These are the activations of a small neural network, seen along a few directions. Each row is one input.
Each table varies a few parts of the input and shows all the possible inputs, shuffled.
Descriptions start from the smaller parts, as in this example, which fits no table here: ring(8) and (point or ring(9) or (values(3) and line(6))).
Shared parts are said once, and a part with two or three values counts as separate values.
In the rows, zero is written as 128.

Table:
row 1: [129 168 192 122 127 159 179 147  79 112 164  55 119 129 106  76]
row 2: [142 152 130 115 167 136  99 120 107 107 151  89 144 124 133 171]
row 3: [137 152 107 126 181 145  89 127 111  98 164  91 146 133 113 167]
row 4: [106 113 160 175  91 116 241 156 108 115 141 145 135 162 145  62]
row 5: [114 111  57 166 155  86 144 116 150 109 118 149 156 149 117 150]
row 6: [147 126 143  75 104 178  99 158 118 138 127 102 100  89 104 153]
row 7: [105 106  91 173 147  81 153 103 138 117 114 158 150 135 133 150]
row 8: [110 119  84 158 128  73 155 105 139 128 104 144 136 139 158 146]
row 9: [108 116 100 192 133 106 142  86 134 154  99 139 137 149 171 123]
row 10: [129 146 203  80 130 155  76 137 168 123 141 112 126 128 118  95]
row 11: [124 105 133 116  71 129 138 139 158 137  91 192 139 124 128 106]
row 12: [132  95 102 117  66 128 150 152 141 138  94 188 104 119 111 138]
row 13: [ 98 115  95 189 138  89 139  89 126 146 108 155 136 128 163 121]
row 14: [141 161 139 122 178 136  98  90  98 139 154  96 119 112 155 134]
row 15: [148 153 150 139 174 150  90  92 100 140 138  86 123 135 163 138]
row 16: [142 165 134 111 177 122 106 111  94 124 144  95 131 120 143 150]
row 17: [140 149 172  67 108 171  95 146 142 133 127 107 125 103 115 132]
row 18: [145  81  90 124  79 116 149 172 147 140 124 179  94 126  80 133]
row 19: [155 125 130  80 118 163  98 186 123 135 150  95  92 104  76 152]
row 20: [109 101 150 112  89 120 121 129 180 126 108 184 149 151 128  64]
Changing only one part turns row 8 into row 16. The same change can be made to row 12. Which row results?
Answer: row 6
What do these inputs look like to the network?
Answer: values(2) and (point or line(4) or line(5))
Change only the values(2) part in row 5. List by row number the other rows that result.
Answer: row 3

Table:
row 21: [163 172 207  25 134 196  77 188 108 107 170  45 108 100  77 137]
row 22: [125 120 153 128 118 128 135 107 133 160 106 152 128 122 172  96]
row 23: [122 100 107 123  88 123 155 163 167 111 128 172 143 152  94 114]
row 24: [ 97 128 127 183 137  91 176 101 115 116 135 108 144 152 142 102]
row 25: [ 85 114 106 152 145  92 121 112 167 125  98 165 164 148 138 105]
row 26: [157 108 129  97  83 170 138 153 121 147 133 152  88 120 115 134]
row 27: [ 97 107  94 140 133  75 101 104 172 137 105 158 138 119 138 144]
row 28: [141 138  81 164 133 114 128 112 100 127 132 112 128 123 141 179]
row 29: [123 102 150 127  92 127 166 156 151 117 135 149 122 148  97  71]
row 30: [113 133  93 174 145 102 170 111 122 100 120 137 170 152 129 130]
row 31: [101 120  70 172 150  75 145 106 124 114 127 128 136 128 128 167]
row 32: [140 101  99 109  87 120 142 159 155 106 124 176 125 121  93 138]
row 33: [135 124 107 132 121 120  81 110 145 146 107 147 124 117 152 158]
row 34: [119 125 131 132 126 130  93  99 135 166 114 137 105 115 157 132]
row 35: [118 131 153 145 127 112 136 100 147 124 108 156 154 146 157  82]
row 36: [150 202 177  82 194 183  81 131  72 102 185  18 134 108 122 161]
row 37: [134 130 133 160 136 131 180 111  89 139 126 121 129 139 161 119]
row 38: [136 104 155 115  93 147 154 160 132 139 132 152 100 135 107  80]
row 39: [144  98 107 116 104 138 131 172 134 137 114 145 105 114  92 147]
row 40: [142 142 109 164 161 136 146 106  83 145 127 109 108 129 145 152]
row 41: [146 189 200  47 178 178  31 129 116 123 164  46 136 100 130 140]
What do these inputs look like to the network?
Answer: values(3) and (point or ring(6))
List by row number the other rows that have the values(3) part in common with row 35.
Answer: row 22, row 25, row 27, row 33, row 34, row 41

Table:
row 42: [106 116 125 152 116 110 139 110 143 141 110 153 140 134 150 109]
row 43: [129 122  88 148 135 113 118 118 133 133 117 146 125 125 131 162]
row 44: [166 185 181  73 191 175  73 147  80 117 187  29 113 108 110 156]
row 45: [160 184 201  48 171 195  60 136 100 127 174  48 118  97 122 135]
row 46: [119 115 118 139 126 111 127 112 148 137 114 158 137 130 142 115]
row 47: [106 120 132 162 117 106 156 105 136 128 107 150 140 144 149  94]
row 48: [123 115 115 123 120 117 108 109 151 136 110 161 139 128 150 137]
row 49: [166 173 198  43 155 191  76 172  94 116 171  40 102 106  94 144]
row 50: [134 108 110 121 103 122 130 142 151 127 119 153 124 124 114 139]
row 51: [125 119  94 156 137 112 136 123 124 134 121 148 126 129 128 141]
row 52: [120 121 100 172 137 108 152 120 126 132 126 143 139 136 132 127]
row 53: [117 107 114 131  99 112 145 140 145 124 114 147 124 128 115 125]
row 54: [114 111 125 145  90 118 172 135 134 117 111 151 129 146 121 103]
row 55: [118 121 105 172 125 107 170 111 115 126 120 136 135 143 141 122]
row 56: [118 103 115 136  97 123 157 140 140 127 118 156 131 140 119 112]
What do these inputs look like to the network?
Answer: values(3) and (point or line(4))
Start at row 48 and move only the line(4) part, one step at a time. The first step leads to row 46. Which rows follow, in order?
Answer: row 42, row 47

Table:
row 57: [135 158 146 102 161 147  87 118 121 131 149  93 132 123 131 131]
row 58: [140 184 144 131 194 149 110  98  75 112 159  54 135 130 145 153]
row 59: [156 132 149  53 107 172  88 178 141 123 137 110 101  97  82 163]
row 60: [152 138 173  58 108 179  99 176 128 121 151  98 109 113  85 120]
row 61: [144 150 209  66 109 181 120 168 121 106 150  79 108 122  91  96]
row 62: [145 155 134 105 164 144  87 112 113 130 149  95 123 115 132 153]
row 63: [ 88  79  88 196  94  72 199 106 152 129 104 202 156 157 139  88]
row 64: [138 153 198  80 128 167 115 143 125 115 136  93 117 124 115  92]
row 65: [158 136 162  62  99 181  99 176 133 119 142 105 109 102  91 150]
row 66: [137 172 136 132 188 139 104 109  83 122 151  65 137 113 147 166]
row 67: [ 90  85  89 204  84  87 197 109 142 136  87 202 147 155 154  89]
row 68: [ 96  82  69 192  98  69 184 117 167 135  95 207 155 157 141 113]
row 69: [107  80  65 195  84  67 174 112 156 139  81 220 136 144 148 121]
row 70: [143 159 105 119 191 137  75 111 102 127 149  76 128 108 136 195]
row 71: [143 147 186  80 125 164 109 147 119 125 144 104 121 120 120 102]
row 72: [111  67  49 193  95  61 149 128 173 149  78 222 143 151 140 130]
row 73: [ 89  86  92 215 104  84 202 110 150 141  87 192 143 165 150  73]
row 74: [151 144 170  79 133 161  99 142 125 128 145 109 105 115 115 126]
row 75: [148 126 135  74 120 154  81 159 140 136 130 118 108  97 110 157]
row 76: [ 81  82  90 200  91  72 217 112 152 135  87 185 145 154 147  83]
row 77: [135 182 153 137 194 142 119 101  72 117 160  43 130 129 144 135]
row 78: [144 146 121 104 166 137  71 115 125 132 151 100 115 113 128 172]
row 79: [ 96  83  77 198  90  73 172 112 154 141  87 210 149 152 140  98]
row 80: [152 171 112 128 198 146  90 105  89 118 155  71 135 114 136 176]
row 81: [124 161 176 114 151 145 120 114 100 131 147  67 126 124 145 119]
row 82: [151 148 188  66  95 188 120 173 123 115 146  91 110 116  98 120]
row 83: [102  68  44 181  84  54 172 115 169 131  85 211 134 143 138 144]
row 84: [133 162 162 114 158 148 109 112  98 128 159  77 125 129 142 127]
row 85: [101  70  60 190  97  61 187 113 162 137 101 218 139 152 141 119]
row 86: [151 136 156  73 130 160  86 151 132 131 138 120 119 107 111 129]
Changing only one part turns row 85 into row 68. The same change can be made to row 69. Which row results?
Answer: row 79
What do these inputs look like to the network?
Answer: line(5) and (values(2) or line(4))
Change only the values(2) part in row 83. List by row number the other rows that result.
Answer: row 72
Change only the line(4) part in row 62. List by row number the other rows that result.
Answer: row 65, row 80, row 86
Start at row 59 and move only the line(5) part, one step at a time. The first step leads to row 65. Which rows follow, in order?
Answer: row 60, row 82, row 61
